grid =
[[165, 98, 100, 82, 121, 123, 111, 83, 130, 205, 112],
 [161, 101, 138, 79, 125, 135, 128, 137, 99, 82, 117],
 [103, 104, 133, 121, 114, 94, 54, 86, 92, 97, 87],
 [114, 155, 132, 104, 155, 93, 112, 130, 91, 108, 91],
 [120, 152, 74, 76, 124, 102, 118, 97, 121, 114, 162],
 [155, 110, 136, 87, 137, 129, 109, 88, 117, 114, 105],
 [105, 86, 89, 142, 100, 134, 124, 63, 148, 65, 79],
 [109, 104, 146, 112, 107, 94, 59, 118, 112, 113, 100]]
Counting starts at 1.
Which number is the entry at row 2, column 1?
Answer: 161
The entry directly below the largest entry is 82
The entry in row 3 and column 1 is 103
The entry in row 1 and column 3 is 100
Which number is the entry just left of 128?
Answer: 135
Which number is the entry just right of 83?
Answer: 130
Which number is the top entry of the column that holds the largest entry?
Answer: 205
The entry in row 1 and column 2 -> 98
Which number is the entry just left of 138?
Answer: 101
The bottom-right entry -> 100
The entry directly above 136 -> 74
Which number is the top entry of the column that holds the smallest entry?
Answer: 111
Which number is the entry directly below the smallest entry?
Answer: 112
Which number is the bottom entry of the column that holds the smallest entry?
Answer: 59
Which number is the entry directly above 133?
Answer: 138
The entry in the top-right corner -> 112
The entry just right of 133 is 121
Which number is the top-left entry?
Answer: 165
Which number is the smallest entry?
Answer: 54
Which number is the entry just left of 63?
Answer: 124
The entry directly above the smallest entry: 128

Questions about the grid below.
1) Give the entry just right of -0.011.
2) Give the third entry in reading order.
3) Give the largest entry.
4) Give the entry just left of 0.024.
5) Give the entry just left of -0.120.
6) Give the entry just left of 0.035.
[[0.069, -0.093, 0.075, -0.238, 0.108, -0.059, 0.020, -0.122, 0.004, -0.041, 0.067, 0.035, -0.046, 0.008, 0.038, -0.024], [-0.075, -0.030, 0.078, -0.184, -0.075, -0.139, 0.003, -0.154, 0.115, -0.057, -0.091, -0.092, -0.045, 0.192, -0.007, 0.034], [-0.030, -0.199, -0.104, -0.208, 0.024, 0.076, -0.155, -0.135, -0.030, -0.137, 0.067, 0.082, -0.120, 0.015, -0.140, 0.069], [-0.154, -0.126, 0.018, -0.087, -0.153, -0.091, 0.027, -0.147, 0.066, -0.136, -0.043, -0.087, 0.011, 0.059, -0.029, -0.086], [-0.085, 0.029, -0.118, -0.236, -0.053, 0.029, -0.060, 0.031, -0.188, -0.036, -0.144, -0.092, -0.054, -0.098, -0.186, -0.008], [-0.096, -0.198, -0.054, 0.085, 0.063, -0.142, -0.097, -0.203, 0.043, -0.141, -0.061, -0.090, 0.058, 0.036, 0.022, 0.005], [-0.067, -0.245, -0.230, -0.017, -0.058, 0.055, -0.171, -0.112, -0.165, -0.177, 0.000, -0.029, -0.002, -0.156, -0.109, -0.037], [-0.262, 0.006, 0.008, 0.096, -0.206, 0.095, 0.013, -0.054, 0.017, 0.012, -0.212, -0.162, -0.149, -0.048, -0.076, -0.072], [-0.055, -0.011, -0.174, -0.207, 0.040, 0.052, -0.128, -0.084, -0.073, -0.018, -0.015, 0.052, 0.076, -0.194, -0.100, -0.034], [-0.205, -0.193, -0.009, 0.004, -0.244, 0.050, -0.019, -0.062, 0.038, -0.140, -0.154, -0.168, -0.216, 0.012, -0.004, 0.060], [0.095, -0.025, -0.127, -0.105, 0.019, -0.121, -0.002, -0.005, -0.033, -0.126, 0.073, -0.010, 0.058, -0.056, -0.124, -0.221]]
1) -0.174
2) 0.075
3) 0.192
4) -0.208
5) 0.082
6) 0.067

Read these off the row that follows.
1) What is the first entry from the left?
2) What is the entry just right of 17?
3) What is the 2nd entry from the left?
4) What is the entry just left of the centre entry?
5) What is the last entry?
6) What is the third-last entry?
7) What is the entry just right of 51?
-70; 17; 9; -18; -41; 25; -14; 20; 51; -43; -48; -7; 56
1) -70
2) 9
3) 17
4) 25
5) 56
6) -48
7) -43

W =
9,40,6,-17,18,-19,0
-27,19,-15,7,15,-66,12
-26,23,6,19,-16,-6,3
-48,58,-45,25,-14,-7,-37
-35,-10,11,-39,-27,-45,9
-26,-26,-34,-11,-25,-69,18
-13,0,-24,-9,-8,-16,34
Give the entry just left of -9.
-24
The entry in the bottom-right corner: 34
Give the 2nd-last entry, reading row by row.
-16
Give the entry directly below the largest entry.
-10
The entry directly below the centre entry is -39
Give the third entry from the end, reading row by row.
-8
The entry directly below -39 -> -11
Give the smallest entry in the last column.
-37
Give the smallest entry in the first row.
-19
Give the entry just right of -66.
12
Give the entry just right of the centre entry.
-14
The first entry on the diagonal from the top-right corner: 0
The entry directly above -37 -> 3
Give the entry just left of -6.
-16
The entry at the centre: 25
Give the entry in the bottom-left corner.
-13
The entry just left of the smallest entry is -25
The entry just left of -10 is -35
The entry just left of 7 is -15
